These are the activations of a small neural network, seen along a few directions. Each row is one input.
In each table, some parts of the input vary, and every possible input appears once, in random order.
Descriptions start from the smaller parts, as in this example, which fits no table here: one of 4 places along a line, together with either a single point or one of 9 places along a line or (one of 2 separate values, together with one of 8 places around a ring).
Shared parts are said once, and a part with two or three values counts as separate values.
(in the rows, 128 means zero)

Table:
row 1: [138 121  99 155 106 123 149 135 165 132 104 147 128 182 152 166 142 133
 160]
row 2: [121 160 142 145 129 140 117 121  95 134 160  90 141  86 120  84 117 114
  83]
row 3: [160 112 100 128 137 121 142 146 160 131  96 165 102 159 147 173 144 135
 135]
row 4: [151 107  96 144 120 122 140 140 160 130 108 132 137 178 154 142 117 132
 166]
row 5: [ 57 124 185  70 140 108  87  93  75 128 154 143 117  70  91 100 124 111
 154]
row 6: [155 130  94 125 126 132 146 144 166 134 105 151 118 179 146 172 147 142
 146]
row 7: [ 85  98 142  91 117  92  92 118 128 150 124 189  90 175 132 144 124 114
 228]
row 8: [154 135  99 168 105 119 126 145 149 154 131 138 113 190 162 123 119 117
 158]
row 9: [127 137 139 105 158 141 134 124 105 111 124 118 127  56 105 134 140 134
  62]
row 10: [130 129 162 140 127 141 120 126 104 116 156  92 142  94 108  78 110 129
  86]
row 11: [163 103 119 162 103 121 130 149 158 136 128 140 113 198 150 118 112 131
 160]
row 12: [107 147 141 134 130 142 141 112 110 112 132  98 154  76 108 125 140 131
  88]
row 13: [120 132 139 122 143 141 132 117 106 110 137  86 164  75 112 103 114 130
  92]
row 14: [124 156 135 103 148 151 137 122 111 113 133 103 144  73 103 132 144 140
  74]
- What is each input in this table made of? => one of 2 separate values, together with either a single point or one of 6 places along a line
- The inputs of row 2 and row 8 match in every part but the choice among 2 separate values. If row 12 is changed in the same way as row 2 into row 8, which row does it become? => row 1

Table:
row 15: [114 150 139 113 144 144 138 115 110 114 131 106 147  72 107 132 144 134
  80]
row 16: [118 137 144 136 126 142 133 118 112 113 143  90 158  94 112 102 121 131
  99]
row 17: [ 55 117 182  72 136 107  80  98  77 133 152 149 111  84  94 104 118 110
 167]
row 18: [112 139 133 126 137 139 139 113 111 112 130  95 161  78 114 120 128 130
  96]
row 19: [141 128 100 133 121 129 146 137 157 130 104 145 123 162 142 168 146 138
 144]
row 20: [162 117 102 129 132 127 137 148 158 134 108 153 108 169 147 156 134 136
 137]
row 21: [144 117 110 156 107 127 140 136 157 130 119 128 138 181 147 136 123 133
 160]
row 22: [157 126 103 158 112 125 131 145 152 144 126 134 119 183 155 129 119 125
 150]
row 23: [163 117 109 153 118 123 133 150 153 139 118 151 101 175 150 140 127 129
 136]
row 24: [138 138 137 110 151 141 130 130 112 117 132 114 128  81 111 121 132 134
  78]
row 25: [131 148 139 138 132 140 123 126 106 127 150  96 141  96 120  93 118 123
  89]
row 26: [137 139 146 133 140 138 125 130 107 122 143 111 123  86 114 103 126 126
  73]
row 27: [137 118  99 146 118 124 145 132 157 129 105 132 141 164 149 155 131 132
 157]
row 28: [ 83  99 150  89 118  88  91 113 124 149 130 188  91 168 129 133 124 111
 227]
- The inputs of row 19 and row 15 match in every part but one. If row 28 is changed in the same way as row 19 into row 15, which row does it become? => row 17
- What is each input in this table made of? => one of 2 separate values, together with either a single point or one of 6 places around a ring
- Which other rows does row 23 become when the place on the ring of 6 takes its other values? List them by row number. => row 19, row 20, row 21, row 22, row 27

Table:
row 29: [162 138  92 121 134 142 153 145 161 125 102 133 135 153 139 168 144 150
 122]
row 30: [ 46 106 195  65 128 107  72  99  95 141 148 178  99 125  95 130 129 114
 192]
row 31: [127 128 158 118 161 149 133 116  93  96 137  83 155  40  92 102 119 142
  49]
row 32: [122 135 152 121 153 149 122 127  90 106 136  80 149  36  98 101 120 131
  53]
row 33: [145 132 102 119 143 120 147 139 152 133  93 175  94 137 141 194 164 134
 118]
row 34: [125 131 171 115 147 147 148 109 105  89 145  82 169  44  92  91 131 136
  52]
row 35: [164 109  99 172 100 122 134 152 165 140 129 130 129 214 165 126 107 128
 174]
row 36: [150 112  97 202  86 120 144 139 170 141 118 118 148 212 169 124 109 122
 172]
row 37: [116 156 146 120 143 151 122 121  74 119 156  86 139  45 101  92 112 121
  50]
row 38: [160 100 117 149 113 100 117 150 155 153 117 196  65 198 160 145 128 117
 172]
row 39: [ 60 111 152  61 150  87  79  94  91 148 137 160 122 107 123 112 108  96
 214]
row 40: [ 41 103 159  82 103  93 106  92 106 123 127 161 119 125 102 135 132 123
 228]
row 41: [153 137  85 143 126 147 163 138 161 120 108 114 157 154 147 170 143 145
 124]
row 42: [109 168 153 128 134 145 113 117  82 125 167  86 141  56 107  75 126 121
  55]
row 43: [139 141  83 174 112 145 173 127 166 120  96 102 176 152 152 167 145 138
 122]
row 44: [174 108 106 150 108 119 125 159 163 145 123 149 107 214 158 123 108 134
 174]
row 45: [111 184 164 140 132 144 116 110  82 134 176  82 140  64 101  73 131 113
  73]
row 46: [170 101 108 141 116 113 119 156 161 148 119 167  80 208 156 129 120 126
 170]
row 47: [157 132  93 112 144 134 147 143 159 128  98 150 110 148 136 175 156 141
 117]
- What is each input in this table made of? => either one of 3 separate values or one of 6 places along a line or (one of 2 separate values, together with one of 5 places along a line)
- Which other rows does row 46 become when the choice among 2 separate values takes its other values? List them by row number. => row 47

Table:
row 48: [122 130 103 109 132 110 129 128 149 147 103 184  96 163 147 182 155 122
 165]
row 49: [110 150 144  93 159 143 136 112 100 107 127 107 142  43  95 133 148 136
  69]
row 50: [112 103 101  98 129 114 137 126 157 126  88 165 129 164 140 187 141 137
 190]
row 51: [109 126 124 156  88 109 115 125 141 152 138 145 118 196 147 123 121 115
 204]
row 52: [109 147 160 131 128 136 115 113  85 121 167  83 150  71 106  65 107 118
  92]
row 53: [131  89 141 140 108 105 113 130 146 136 132 148 122 191 143 107 102 121
 198]
row 54: [110 150 142  91 158 141 137 111 100 108 127 109 141  45  96 132 148 136
  74]
row 55: [138  92 117  98 138 111 127 140 148 126  97 182  87 155 133 171 139 137
 160]
row 56: [113 101 119 144 102 108 114 125 144 142 126 136 136 191 148 121 104 119
 213]
row 57: [138 121 112  94 140 118 121 140 146 143 108 184  83 164 136 173 147 132
 156]
row 58: [130  90 122  95 136 112 136 130 160 120  96 175 114 163 134 174 141 139
 176]
row 59: [106 144 168 137 131 145 112 114  81 119 167  78 155  65 103  70 106 119
  74]
row 60: [107 145 166 135 130 143 113 114  82 119 167  79 154  66 104  68 106 119
  79]
row 61: [242 139  54 245  94 159 184 180 201 131 113  78 157 219 188 121 116 145
  80]
row 62: [244 144  34 204 124 166 208 179 210 117  78 105 150 192 178 195 150 163
  62]
row 63: [139 119 131 139 110 110  96 144 134 158 146 156  91 189 147 105 110 115
 178]
row 64: [108 148 148  96 161 147 134 113  99 106 127 105 144  40  93 135 147 136
  60]
row 65: [108 127 105 112 115 115 138 124 155 136 100 174 112 170 138 188 159 133
 181]
row 66: [139  91 137 143 108 104 104 141 135 142 134 155  96 181 143 104 100 119
 182]
row 67: [108 146 162 132 128 138 115 113  84 120 167  82 151  70 105  66 107 118
  87]
row 68: [124 129 122 154 103 104 106 131 136 163 141 155 103 189 156 115 117 103
 188]
row 69: [109 149 146  94 160 145 135 112  99 107 127 106 143  41  94 134 148 136
  65]
row 70: [108 145 164 134 129 140 114 113  83 120 167  80 152  68 105  67 107 118
  83]
row 71: [108 147 150  97 161 149 133 113  98 106 127 104 146  38  92 136 147 137
  56]
- The inputs of row 65 and row 51 match in every part but one. If row 64 is changed in the same way as row 65 into row 51, which row does it become? => row 60
- What is each input in this table made of? => one of 2 separate values, together with either a single point or one of 5 places along a line or one of 6 places around a ring
- Which other rows does row 53 become when the place on the ring of 6 takes its other values? List them by row number. => row 51, row 56, row 63, row 66, row 68
- A walk changes only the place on the ring of 6. It starts at row 65 and steps to row 48. List the rest of the walk in order. => row 57, row 55, row 58, row 50
- Which other rows does row 69 become when the choice among 2 separate values takes its other values? List them by row number. => row 70
- Which other rows does row 49 become when the choice among 2 separate values takes its other values? List them by row number. => row 67

Table:
row 72: [114  50 115 111 130  74 135 119 164 121  79 188 128 169 152 167 117 113
 220]
row 73: [120 160 146 109 122 151 174 104 121  74 113 100 152  33  69 147 170 177
  17]
row 74: [156  56 156 101 127  91 106 138 162 120 129 157 104 187 128  88  90 131
 209]
row 75: [184 147  59 159 144 117 166 149 176 146  82 180  90 167 188 193 162 117
 113]
row 76: [130 155 131  98 166 167 131 122 133  96 137  80 186  39 110 134 164 138
  31]
row 77: [ 52 140 185  66 133 128 134  82  80  82 128 150 127  28  51 128 166 165
  92]
row 78: [154 159  94 136 140 159 140 127  91 116 155  67 160  47 111  92  90 110
  56]
row 79: [136 153  58 190  96 120 183 115 178 146  98 125 173 187 186 174 156 121
 170]
row 80: [179  70  74 167 131 115 185 136 191 107  64 146 152 177 181 177 124 141
 155]
row 81: [ 75 140 134 119  76 119 108 121 131 147 152 150 134 207 138 137 120 114
 210]
row 82: [120 125 100 105 142  79 120 127 146 165  98 220  63 158 164 183 153  98
 180]
row 83: [191 147  91 143 121 152 140 176 151 145 124 165  83 194 160 169 142 138
  85]
row 84: [ 60 135 196  59 161 139 144  92  77  94 144 119 124  33  60 136 171 126
 112]
row 85: [116  54 150  96 109 113 109 146 146 115 120 171 115 194 129 141  90 134
 194]
row 86: [110  50 131 114 119 103 101 141 152 122  87 164 108 176 119 164 108 137
 218]
row 87: [137 155  92 177  76 159 158 141 159 142 141 108 161 212 161 147 130 145
 143]
row 88: [116 123 114 107 131 107  86 148 135 170 108 198  44 163 129 180 146 124
 177]
row 89: [124 125 133  89 121 116  95 153 129 168 142 206  54 180 137 159 129 122
 152]
row 90: [132 154  73 194  87 150 149 136 166 144 106 102 153 194 152 169 147 145
 168]
row 91: [176  70  90 171 120 144 151 158 179 108  73 123 132 183 146 174 117 164
 153]
row 92: [133 161 100 122 183 144 133 128  98 113 145  50 175  64 117 111 101 138
  44]
row 93: [127 139 147 188 119 153 128 124 109 126 145  69 139  85 111  57 117 104
  16]
row 94: [ 88 128 232 170 118 116  90  93  65 128 191 126 119  68 100  68 111 103
 107]
row 95: [ 67 131 172  49 170 142  89  92  92 111 153 124 158  32  97 119 160 129
 106]
row 96: [173 161  98 183  98 139 156 139 177 139 147  98 150 206 159  92 130 137
 160]
row 97: [ 82 134 169 112 121 113  89 130  51 123 158  98 121  42 122  54 100 114
 123]
row 98: [148 178 135 103 177 168 143 127 114 120 111  67 198  52 107 120 117 133
  46]
row 99: [165 128 140  92 139  94  90 146 140 171 148 193  45 175 136 106 131 115
 167]
row 100: [ 68 135 115 137  86 109 100 116 137 154 119 142 126 188 127 160 138 118
 234]
row 101: [182 147  74 161 132 145 132 169 163 148  91 156  71 174 154 190 155 141
 111]
row 102: [ 72 137 143  71 185 118  89  94  57 128 160  89 145  59 107  97  96 127
 117]
row 103: [224  71 112 158 129 129 158 160 178 108 114 118 135 198 149  96 106 157
 142]
row 104: [182  70 108 153 109 153 160 163 171 107 108 129 141 201 154 152 101 164
 128]
row 105: [ 67 118 193 140 121 130  86  90  66 136 160 111 108  80 104  41 112  90
  91]
row 106: [234 147  96 147 139 128 135 169 156 148 131 153  78 193 155 117 148 132
  97]
row 107: [ 93 136 136  87 142 135  97  93  50 129 170 109 130  41 100  76  86  99
 130]
row 108: [ 72 135 100 135  97  79 135  96 149 153 110 166 146 182 160 164 147  93
 236]
row 109: [148 149 186 219 116 139 132 127 108 119 178  85 150  74 107  84 115 118
  32]
row 110: [144 154 123 160 118 136 132 165  91 116 143  57 154  47 130  69 105 128
  48]
row 111: [112 143 141 124  95  99 105 113 148 152 159 136 123 200 138  83 119 111
 226]
row 112: [127 156 156 103 152 162 184 117 118  85 128  70 151  39  77 155 174 138
  37]
row 113: [ 86 154 177  52 179 142 100  94  73 137 127 109 170  45  95 106 112 124
 120]
- What is each input in this table made of? => one of 2 separate values, together with either one of 9 places along a line or (one of 3 separate values, together with one of 4 places along a line)
- The inputs of row 81 and row 87 match in every part but the choice among 2 separate values. If row 97 is changed in the same way as row 81 into row 87, which row does it become? => row 110
- The inputs of row 79 and row 108 match in every part but the choice among 2 separate values. If row 96 is changed in the same way as row 79 into row 108, which row does it become? => row 111
- Which other rows does row 103 become when the choice among 3 separate values takes its other values? List them by row number. => row 96, row 106

Table:
row 114: [126  94 125 112 125  85 114 125 120 136 129 171  90 143 144 107 108 108
 187]
row 115: [ 92 101 146  67 143 104  83 126 125 149 111 203  67 151 118 164 142 125
 184]
row 116: [125 128 223  94 144 169 123 124  89  84 170  77 131  39  45  72 136 148
  34]
row 117: [174 116  97 170 125 127 114 161 137 144 125 113 116 160 158 104  94 125
 127]
row 118: [142 148 111 167 101 149 127 144 148 143 129  93 135 181 129 122 125 135
 148]
row 119: [161 108  79 164 134 134 189 130 175  96  73 108 175 124 152 171 145 145
 100]
row 120: [183 112  77 158 125 130 149 160 145 121 118 134 132 149 172 136 104 143
  87]
row 121: [194 143  90 142 157 140 167 150 169 124  92 139 116 132 143 182 163 147
  82]
row 122: [ 82 200 153  34 184 162 103  99  64 127 165  69 167  13  75 101 140 122
  81]
row 123: [ 64 185 168 152 126 137 117  93  55 129 163  95 133   8  96  97 146 100
  39]
row 124: [151 142  91 156 103 155 164 142 154 120 123 112 150 169 142 156 134 150
 109]
row 125: [ 67  71 144  96 123  98 112 109 122 122 101 173 127 140 124 171 111 123
 210]
row 126: [120 106 136 165 106 111 131 114 141 132 138 125 165 168 155 107 102 111
 174]
row 127: [ 94 129 141 108  99 103 120 111 132 135 133 156 113 162 120 124 141 129
 208]
row 128: [145 137 138 136 127 117 106 131 143 159 149 152 104 181 147 106 129 109
 149]
- What is each input in this table made of? => either one of 3 separate values or (one of 2 separate values, together with one of 6 places along a line)
- Which other rows does row 121 become when the choice among 2 separate values takes its other values? List them by row number. => row 119
- List by row number the other inputs of the same sort as row 123. => row 116, row 122
